A small network was shown many inputs. Here are its activations along a few directions, one row for each input.
Each table varies a few parts of the input and shows all the possible inputs, shuffled.
Descriptions start from the smaller parts, as in this example, which fits no table here: line(6) and (point or line(9) or (values(3) and ring(8))).
Shared parts are said once, and a part with two or three values counts as separate values.
In the rows, 128 means zero.

Rows:
r1: 97 146 43 76 120 81 118 104 65 58 99 60 114 224 135 163 172 105 105 86
r2: 136 98 125 95 94 170 118 124 137 148 154 116 111 156 91 122 101 164 75
 152
r3: 131 171 85 94 129 63 109 137 54 62 93 75 113 132 185 122 163 23 122 82
r4: 119 87 149 176 135 126 156 97 135 114 111 136 139 156 75 150 119 180 115
 134
r5: 118 137 186 153 128 122 117 115 143 125 115 174 126 100 158 118 111 129
 203 131
r6: 145 140 116 123 141 147 105 153 172 162 128 133 139 92 183 89 133 77 119
 140
r7: 152 188 121 152 135 120 125 134 148 145 136 160 152 86 176 118 132 105
 178 129
r8: 100 135 64 116 121 168 127 117 177 162 121 112 152 155 139 134 127 153
 68 147
r9: 126 99 128 127 142 138 171 149 98 145 157 101 119 111 61 149 128 174 81
 136
r10: 126 171 68 144 132 138 134 105 153 137 148 154 157 171 122 165 128 182
 146 130
r11: 169 102 188 92 96 147 100 155 143 147 152 141 99 96 139 84 106 94 119
 142
r12: 143 102 198 111 137 118 154 178 106 139 148 127 107 59 109 113 133 105
 133 127
r13: 71 127 122 154 138 151 126 88 130 126 123 146 133 158 107 157 113 195
 162 133
r14: 160 90 198 178 144 104 131 135 129 122 107 157 131 96 112 107 127 104
 166 124
- The inputs of r8 and r6 match in every part but one. If r9 is changed in the same way as r8 into r6, which row does it become? => r12
- Describe the family of inputs behind these rows. => values(2) and (point or ring(6))
- Change only the values(2) part in r10. List by row number the other rows that result. => r7

Rows:
r15: 140 117 213 143 183 123 169 148 145 130 136 180 123 66 158 93 90 129 198
 147
r16: 102 113 102 100 114 141 117 119 188 140 146 116 102 141 170 130 129 112
 46 136
r17: 123 144 85 168 153 139 145 139 164 151 118 146 181 134 115 153 160 158
 129 132
r18: 89 92 177 101 145 111 70 141 121 126 126 139 86 101 170 134 163 38 164
 81
r19: 185 113 118 141 112 123 145 136 182 170 158 151 162 113 149 139 128 157
 79 134
r20: 194 155 138 181 120 106 120 128 145 126 116 148 152 86 153 95 120 91 153
 122
r21: 87 119 147 158 97 166 133 79 135 143 135 190 124 135 74 170 108 206 185
 154
r22: 102 142 58 96 133 96 112 84 64 81 150 81 107 207 111 183 138 166 140 91
r23: 169 176 106 72 81 103 80 148 65 105 120 103 117 143 147 101 144 65 144
 101
r24: 144 151 62 41 119 136 139 158 127 128 159 111 119 175 122 153 118 108 64
 121
r25: 116 73 148 141 119 150 160 144 16 167 111 80 137 48 17 125 97 137 36 150
r26: 167 142 167 162 127 165 101 135 134 146 150 157 114 73 166 85 88 132 164
 174
r27: 147 159 184 135 111 173 188 139 216 149 164 147 141 111 138 109 87 178
 93 171
r28: 135 138 141 134 104 116 111 89 127 89 93 118 119 114 207 93 147 55 117
 139
r29: 123 166 39 80 138 115 140 128 101 112 103 70 132 182 138 149 146 144 122
 131
r30: 105 126 102 178 140 132 107 88 135 132 138 164 139 158 68 190 147 186
 152 82
r31: 135 122 148 50 104 66 69 188 50 128 138 119 97 122 141 121 162 66 188 63
r32: 97 160 145 172 129 170 196 133 191 141 131 142 140 113 130 126 123 186
 149 184
r33: 72 132 77 132 138 133 120 104 146 125 71 97 149 175 168 121 139 133 107
 146
r34: 47 123 90 135 128 141 83 70 113 94 81 120 152 217 106 140 105 152 139 85
r35: 183 33 183 147 148 140 182 169 117 80 145 60 77 116 34 90 143 145 51 181
r36: 154 118 185 149 171 73 129 150 133 156 127 176 146 84 131 118 135 71 196
 93
- Describe the family of inputs behind these rows. => values(2) or (line(4) and line(5))
- Change only the line(5) part in r27. List by row number the other rows that result. => r15, r21, r26, r32

Rows:
r37: 133 94 168 151 132 153 132 137 110 141 139 128 113 97 83 113 110 146 121
 147
r38: 135 145 132 115 115 135 98 130 166 140 121 148 132 121 182 104 128 95
 150 131
r39: 80 159 27 95 112 104 125 75 116 77 97 89 139 245 140 180 155 155 108 103
r40: 145 128 138 98 113 133 107 149 131 132 127 113 113 104 162 93 127 75 107
 133
r41: 91 128 31 85 117 105 115 90 79 81 110 60 122 226 116 167 151 128 58 88
r42: 136 134 154 168 135 149 141 119 141 138 139 161 135 112 110 127 103 168
 161 157
r43: 146 107 149 152 129 171 155 155 153 175 150 132 135 78 88 113 113 158 89
 167
r44: 148 130 147 171 126 164 156 129 190 172 144 169 156 98 112 126 103 177
 122 169
r45: 156 127 139 97 130 106 126 156 102 124 148 119 112 113 130 121 135 94
 126 111
r46: 132 113 158 145 149 97 139 141 89 107 115 118 120 102 116 125 141 99 144
 110
r47: 129 142 136 105 129 114 113 136 137 134 140 150 125 127 155 132 134 117
 167 110
r48: 104 130 156 153 148 105 128 119 123 116 106 149 133 114 142 135 137 123
 184 110
- Describe the family of inputs behind these rows. => values(2) and (point or line(5))
- The inputs of r37 and r42 match in every part but the values(2) part. If r46 is changed in the same way as r37 into r42, which row does it become? => r48
- Change only the values(2) part in r45. List by row number the other rows that result. => r47
